22	24	33	24	20
30	51	71	61	38
-> 61

-18	21	22	-7	-7	0	-13
64	-13	-60	-14	37	28	-2
-6	-29	-34	30	59	12	8
-> 28

15	16	-12	10	-4	-56
-28	-17	36	-15	-19	49
-28	-4	62	-11	9	-47
-> -19

-75	10	28	26	61
-11	-54	43	-3	21
-55	-26	17	-29	1
-> -3

-16	-35	-59	19	1	-45
-9	-43	9	-6	22	-26
-> 22

-73	-5	-31	65
54	3	42	-15
-> 42

-62	47	19	52	-7	-27	47
57	12	23	-40	40	-6	-64
-> -6

-7	-36	-21	-62	4	-61
-4	-23	29	-42	-20	-41
-> -20

6	-9	-39	-55
14	80	3	-17
-> 3

-12	-13	-38	39	-29	-29
-77	-75	-26	45	-19	-26
-> -19
---
[[ -2 -28  13   7  -1]
 [ 54  46  46  74 -42]] value 74, 54

[[ -3  -7  -1   1   8]
 [  2   4   2  -7  -4]
 [-40 -58  20   8  77]] value 77, 20

[[ -8 -42   1 -46  25]
 [ 76 -17   7  -9 -17]] value 76, 25

[[ 13 -34  19  11 -27  17  -4]
 [  1  68 -38  -7  58 -16  74]] value 74, 68

[ 11  27  -1 -28  34 -57] value 34, 27

[47 59 32 41] value 59, 47

[-55 -10  43 -38  -9 -77 -53] value 43, -9

[-23  10 -21  -6  -9  67  21] value 67, 21
---
(24, 61, -4, 4, -29) value 61, 24
((-73, 59, 23, -44, -74, -54), (-2, -76, 69, 53, -46, -75), (26, 25, -49, -38, -67, -16)) value 69, 59
(-18, -70, -55, 18, -6) value 18, -6
((53, 47, -51, -13, -77), (-3, 48, 42, 8, -39)) value 53, 48
((-66, -59, -63, -29, -63), (2, -1, -1, -10, 0)) value 2, 0
(-2, 0, 42, 57, 56) value 57, 56
(-39, -19, -67, -80) value -19, -39
---
[ 17  60  31 -21  13]
31

[[ 36 -14  17 -26  22 -19 -79]
 [ 38  15  60 -41  16 -68 -50]
 [-14   4   8  36  -5 -19 -68]]
-5

[[-15  -7 -27 -21  28   2   8]
 [ 32  25 -72 -22  -2   3 -14]]
-2

[[-56  29  38  -3 -54  17  70]
 [ 41  60  11 -19 -60 -55  33]
 [ 45  50  11 -21 -46 -47  29]]
-46

[-74 -40 -43   3  49 -69]
3

[-61 -68 -22 -15]
-68

[ 58  43  56 -12  31]
56

[[-18 -11  -1   3  -1   1   3]
 [-27  19  44  21  12  22  -6]
 [ 14  14 -75   7   7  10   8]]
7

[[ 19   1   3  -1  -5]
 [  4   4 -16   3   2]
 [  7   1  71  -4  -1]]
71
---
[-29  57 -59 -36 -10  31  -3] 31

[[ -3  -2  -3  -4  -1   9]
 [ 34  13  20 -80 -53 -64]] -53

[-28  20  64  39  77] 39

[16 58 17 37] 17

[  0  31 -16  57  29   8] 29

[[-39 -21  11  29  34]
 [  2  25 -40 -57 -69]] -57

[45 56 69 24 56 62] 56
---
34.29	-9.78	112.19	42.47	-41.53	-27.91	-131.38 -> 34.29

-144.4	118.9	82.1	96.1	120.2	118.4
143.6	-20.9	134.8	-19.1	-49.2	-149.6
87.4	123.0	190.4	-11.3	43.1	74.4
-> 87.4

0.603	-1.502	1.123	-0.596	0.279	-0.624 -> 0.603

1.233	-1.084	-0.772	-1.954	-0.178	-1.464	-0.323 -> 1.233

-15.62	-13.25	-5.85	-14.35	-13.90
-9.94	-11.90	17.96	4.28	-2.50
-> -9.94

-0.13	-0.03	-0.10	0.19	0.05 -> -0.13
---
(160, 182, 22, 231, 2, 48, 151) -> 160, 151
(1142, 1792, 3122, 5345, 8171) -> 1142, 8171
((61, 47, 37, 20, 51, 82, 30), (54, 57, 44, 35, 49, 63, 42)) -> 61, 42
((86, 28, 56, 48), (15, 61, 28, 41), (35, 75, 22, 29)) -> 86, 29
(40, 2, -9, -27, 15, -13, -1) -> 40, -1
((715, 174, -753, -455, -571, -117), (134, -277, -577, -409, -190, -305), (479, 89, -751, -490, -459, -129)) -> 715, -129
(2, 1, 5, 8) -> 2, 8
(37, 20, 16, 97, 15, 18, 35) -> 37, 35
---
[[ 77 -10 -65 -34  10]
 [ 13  17  -3   6 -15]] Answer: -34

[[ 19  25  10   7  11]
 [  5 -13 -25   2  18]
 [-13  -5  62   0  -3]] Answer: 7

[-35 -30  24 -62 -75] Answer: -62

[[31 72 10  0  1]
 [ 9 70 33 -1  0]
 [ 2 41 64  5  0]] Answer: 0

[-37  52  33  79  -1] Answer: 79

[-33  76   1 -56 -40] Answer: -56

[[-44  29 -20 -63 -12]
 [ 39 -26  47  23  32]] Answer: -63

[[ 45 -39  -3  10  40]
 [ 36  28 -17 -57   8]
 [ 54  -4  -7 -48   9]] Answer: 10

[[-32 -55   5 -20   3]
 [-11 -22  66 -69 -61]] Answer: -20

[ 52 -74  40 -13  72] Answer: -13
---
Q: [[15.035, -13.066, -12.517, -20.719, -4.807, -3.060], [-22.169, 2.058, -21.535, -12.874, 1.388, -23.331], [5.523, 8.102, -13.356, -12.956, 16.996, -8.907]]
A: 5.523
Q: [[-136.756, 119.929, 156.224, 216.409, -136.792], [-198.064, 166.745, 181.979, 182.449, -75.157]]
A: -198.064
Q: [[0.397, -0.206, 2.157, 0.962, -1.557, 1.059], [0.453, -0.356, 1.703, 0.808, -1.942, 0.342]]
A: 0.453
Q: [[-0.187, -0.003, -0.186, -0.033], [0.169, 0.011, -0.024, -0.081]]
A: 0.169
Q: [-101.972, 166.974, 81.124, -83.860]
A: -101.972
Q: [[-12.15, -7.25, 22.47, 8.75, -1.02, 1.63], [-16.32, 3.95, 16.60, -2.12, 5.92, 10.99]]
A: -16.32
